These are the activations of a small neural network, seen along a few directions. Each row is one input.
In each table, some parts of the input vary, and every possible input appears once, in random order.
A made-up example of a description, with smaller parts first: one of 2 separate values, together with either a single point or one of 9 places along a line or (one of 5 places around a ring, together with one of 6 places along a line).
Shared parts are said once, and a part with two or three values counts as separate values.

Other details of the inputs shift rows strongly along two fixed directions, in all tables alike. That doesn't count.

Rows:
x1: [-12 -14   4 -32 -24  -1  19 -44 -12  14 -14  -4 -16]
x2: [-3  9 -2  8  9 -8 -2 21 -3 -8  8  4 -7]
x3: [ 12   0  -4  16   8   8 -15  10  19  -9  11   8  -6]
x4: [ 27 -13  -2   9   7  13 -12   3  18 -13  20  -7   2]
x5: [ 19   2   6  18   7  13 -15   1  23  -2   1  -4  12]
x6: [-12   9 -10   4  22  -9   7  47  -5 -14  11  -2   8]
x7: [ 30 -15  17  10  -4  19 -21 -19  16 -15  10  -9  -1]
x8: [ 12 -15   9   8  -7  13 -16 -18  24  -3   1  -1 -14]
x9: [-14  25   0  14  17 -11   9  37   1  -5   0   6  13]
x10: [ 33 -38  10  19 -18  13 -39 -17  21   8  21  -5  11]
x11: [ 14  -7   4   8   3  17 -16  -4  15  -8  -2   1   4]
x12: [ 23 -15  17   9  -5  19 -20 -17  25 -14   7   0  -4]
x13: [ -8  -5  -2 -23 -23  -2  11 -47 -16  20 -21   3 -20]
x14: [ 14 -23  10  21  -9  -1 -29  15  13  -1  25  -2  13]
x15: [ -7  10 -21   2  16 -13   8  34  -2  -3  14   5  -5]
x16: [-25  10 -17 -22   3 -13  24  11 -25   8 -12   3   0]
x17: [ -4  26 -10  10  20 -13   8  44 -18 -18  16  14   9]
x18: [-34  16  -2 -16  -1 -13  20   9 -20   2 -18  13  -2]
x19: [-19  15  -5 -14  -6  -9  19  -2 -18   2  -8  20  -6]
x20: [ 18  -2  14  16   6   9 -14  -6  14  -2   1 -15  11]
x21: [-10 -20  10 -32 -34   7  18 -74  -5  34 -32 -20 -11]
x22: [-16  14 -17   5  21 -21  12  51  -4  -9  17   5  -5]
x23: [-23   7   3 -21  -8  -9  17 -13 -27   7 -22   1  -3]
x24: [-22  18 -10 -15   2 -13  18   6 -32   5 -17   8   3]
x25: [ 21   2   6  14   6  10 -14  -8  11   1   0 -12  13]
x26: [-14   4  -7 -19  -9  -4  21 -21 -12  24 -16  -8   2]
Description of these inputs: one of 2 separate values, together with either a single point or (one of 3 separate values, together with one of 4 places along a line).
Q: Changing only the choice among 2 separate values turns x25 into x20. The same change can be made to x26. Which row results?
A: x21
Q: Change only the choice among 3 separate values in x24. List by row number the other rows that result.
A: x11, x16

Rows:
x27: [ -7 -11 -13 -18  -9   1   5 -11 -12   4  -1   6 -12]
x28: [-49  42  -9  -9   8 -29  29  26 -36  11 -26  20   1]
x29: [-24  16 -11 -19   2  -6  29  -2 -23  11  -4   0  -1]
x30: [  2 -14   4 -19 -13  23   5 -55   5  16 -31 -19  -4]
x31: [-15  -5   5 -21 -23   7  14 -47  -7  23 -13  -5  -6]
x32: [  6   8  -4  -2  10   5   9  -6   9   3 -17 -10   5]
x33: [ 20   0  16  25   2  12 -23  -3  18  -8  16  -1   1]
x34: [  7 -14  12 -12 -17   2   0 -26   4  -4  -9   2 -10]
x35: [ 33 -29   8  16  10  27 -25   2  36 -18  21 -25   4]
x36: [ 20  -1   9  15  10  26 -22   1  18 -17  -3   1   9]
x37: [ -8  17  -4   2   9  -6  11  10   6   7 -14   0  10]
x38: [ -6   7  -3 -15   3  11   9 -17  -9   1 -23  -2   0]
x39: [-23  -1 -10  -5  -8 -11   3  16 -12   7   8  21  -5]
x40: [ 25 -18  -2  29   8   8 -33  19  29  -6  28  -8  -2]
x41: [  0  10  -2 -15   2   4  14 -21  -5   2 -28  -1  -1]
x42: [-36  40 -11 -18   2 -31  38  22 -39   1  -8  29  -2]
x43: [ 32 -14  16  27   2  28 -32  -5  32 -14  23  -4   9]
x44: [  3  -8  13  -4 -14  14  -6 -49  12  20 -29 -17  -5]
x45: [-43  35 -13  -6   7 -46  27  60 -60   4   1  26  27]
x46: [ 11  -8  17  -8 -22  13  -6 -55  -3   6 -12  -1 -15]
x47: [ 26   6   3  20  19  11 -14  12  10 -20  18  -8   1]
x48: [ 36  -9  16  29   8  24 -31  -3  42 -12   2  -5  13]
x49: [ 27 -26   7  25  -6  13 -37  -4  27  -5  20  -1  -7]
x50: [ 21   9   9  25  18  14 -22  15  14 -19  -1   0   6]
x51: [  7  18  -6  18  25  -2   1  29   2 -10  19  -9   4]
x52: [ 26 -20  -1  20   5  17 -32  17  21 -18  27   7  -1]
x53: [ -7  -1   5 -20 -24  -2  18 -49  -1  25 -16  -4  -7]
x54: [-3 -6 10 -1 -9 -6  1 -2  8 -3 -1  5 -2]
x55: [ 13  -5   0  11  21  11 -11  31  12 -28  20  -6   5]
x56: [ -4  38 -16  13  34 -18  16  63 -11 -23  21  14  11]
x57: [-45  21 -26 -19  -3 -40  35  31 -28  20  -3  22  -5]
x58: [-16 -21  -7 -23 -28   0   5 -35  -6  27  -8   2 -14]
x59: [  4 -16  -2 -14 -23  -2  -3 -27  -1   7  -5  13 -15]
x60: [-9 16  0  6  4 -8  7  6 -4  7  5 -3  0]
x61: [  8  -2   0 -13  -9   5  13 -34   4  11  -7 -10  -5]
x62: [-31  13  -5 -20  -7  -2  21 -16 -14  21 -29   0   3]
x63: [ -2 -13  -2 -14 -17  -9   7 -21 -22  28  -8 -20  18]
x64: [  5  10   2   0  10   8   0  -9  -2  -5 -18  -7  -2]
x65: [ 11   0  -1   3  14  -2   1  22   8 -21  10  -3   1]
x66: [  9   1   9  -7  -8  11  -1 -31   6   1 -25   4  -2]
x67: [-18   6  -2  -8   0 -18  18  16  -1   4  -1   1   0]
x68: [ 23  -3  11  30  15  25 -30  15  31 -16   8  -3  16]
x69: [-17  -3 -17 -32 -18 -16  23 -21 -23  15 -15  12 -18]
x70: [ 26   3   0  20  23  18 -15  23  15 -25  26  -5   9]
x71: [ 13  -8   9  22  12   4 -18  22  23 -12  18 -15   2]
x72: [  2  -1  11  -6 -19   2   4 -35   4  11  -7   7  -4]
x73: [-36  -4   7 -28 -24  -9  20 -22 -21  14 -18  10  -9]
x74: [-21  25  -2  22  26 -25   3  74  -8 -22  22  14   6]
x75: [ 30 -26  17  13  -1  26 -29  -7  27 -23  15  -6   0]
x76: [  1 -22   6 -30 -36  -1   7 -60 -30  27 -25 -13   7]
x77: [-16  -1  -1 -18  -4  -9  18 -11 -13   8 -12 -12 -13]
x78: [-17  -9 -18 -20  -9  -4  14  -8 -13  15  -1   2 -11]
x79: [ 25   8   0  30  31  15 -18  27  24 -16   7 -18  11]
x80: [ 23 -13   9  11  10  12 -17   2  15 -20  10 -14  -6]
x81: [-56  30 -16 -13  14 -33  37  57 -32   1   3  14   6]
x82: [ -3   4  -2  18   8 -20  -8  43 -10  11  19  -7  36]
x83: [  4  -8  -1  -8   2  -3  10  -2   8  -2  -1 -12  -4]
x84: [-10  19 -29  10  28 -26  13  69  -5  -9  25  12   5]
x85: [  5 -27  -5 -17 -23   5  -2 -48   0  21 -10 -13 -23]
x86: [ 32 -25  20  32  -6   8 -42   7  17   1  21  -8  31]
x87: [  3 -22  20 -18 -28   9  -4 -54  -3   5 -19  -5 -21]
x88: [-14  20 -18  18  19 -28   3  71  -4 -11  26  28   6]
x89: [  8 -24   5 -11 -27   6 -14 -44  -2  10  -8   5 -22]
x90: [  9  -1 -13  12  14  -4 -11  28   0 -13  19   4  -7]
x91: [-23  21  -3 -13  -2  -7  19   5 -26  -2  -2  19  -1]
Q: Changing only one part turns x28 into x64. The same change can be made to x74. Which row results?
A: x80
Q: Changing only one part turns x42 into x72. The same change can be made to x52. Which row results?
A: x39
Q: What is each input in this table made of?
A: one of 5 places around a ring, together with either a single point or (one of 3 separate values, together with one of 4 places along a line)
Q: Change only the choice among 3 separate values in x54. List by row number the other rows that result.
A: x73, x74
Q: Change only the place on the line of 4 in x66. List by row number the other rows that result.
A: x34, x42, x59

Rows:
x92: [ 10 -22  16 -10 -26   9  -8 -48  -3  18 -10 -15   7]
x93: [ -5  15 -25   8  34 -16  10  64  -7 -18  26   2   5]
x94: [-64  26 -22 -31   7 -39  50  37 -41  10 -13  10  -8]
x95: [ 87 -10  16  52  38  63 -54  -3  69 -46  22 -26  12]
x96: [ 23  -6  22  -6 -15  33  -6 -82  17  21 -45 -27   2]
x97: [ 14 -11  29 -15 -17  36  -2 -78  27   3 -45 -19 -12]
x98: [ -4  18 -23  18  21 -20  -1  59   0 -13  31  21  -4]
x99: [-15  18   0  16  23 -18   4  66 -11 -23  23   9  12]
x100: [-42   8  -6 -50 -29 -26  43 -35 -57  23 -26  13 -16]
x101: [ 10 -23   3  -2 -26   6 -11 -43  15  26  -4  -2  -7]
x102: [ 42 -30  20  37   4  26 -51  12  41 -26  29  -4   6]
x103: [-15  16 -11  21  19 -19  -2  63   7 -12  27  19  -2]
x104: [-43   7 -11 -45 -33 -26  34 -32 -54  25 -26  26 -18]
x105: [ -7  17 -20  15  30 -16   7  66  -2  -7  21  -7  20]
x106: [  9 -24  11  -7 -30   8 -15 -45   0  20 -11  -1   4]
Q: Changing only one part turns x97 into x95. The same change can be made to x94. Which row results?
A: x93
Q: What is each input in this table made of?
A: one of 3 separate values, together with either a single point or one of 4 places along a line
Q: Change only the choice among 3 separate values in x100. List by row number the other rows that result.
A: x92, x99
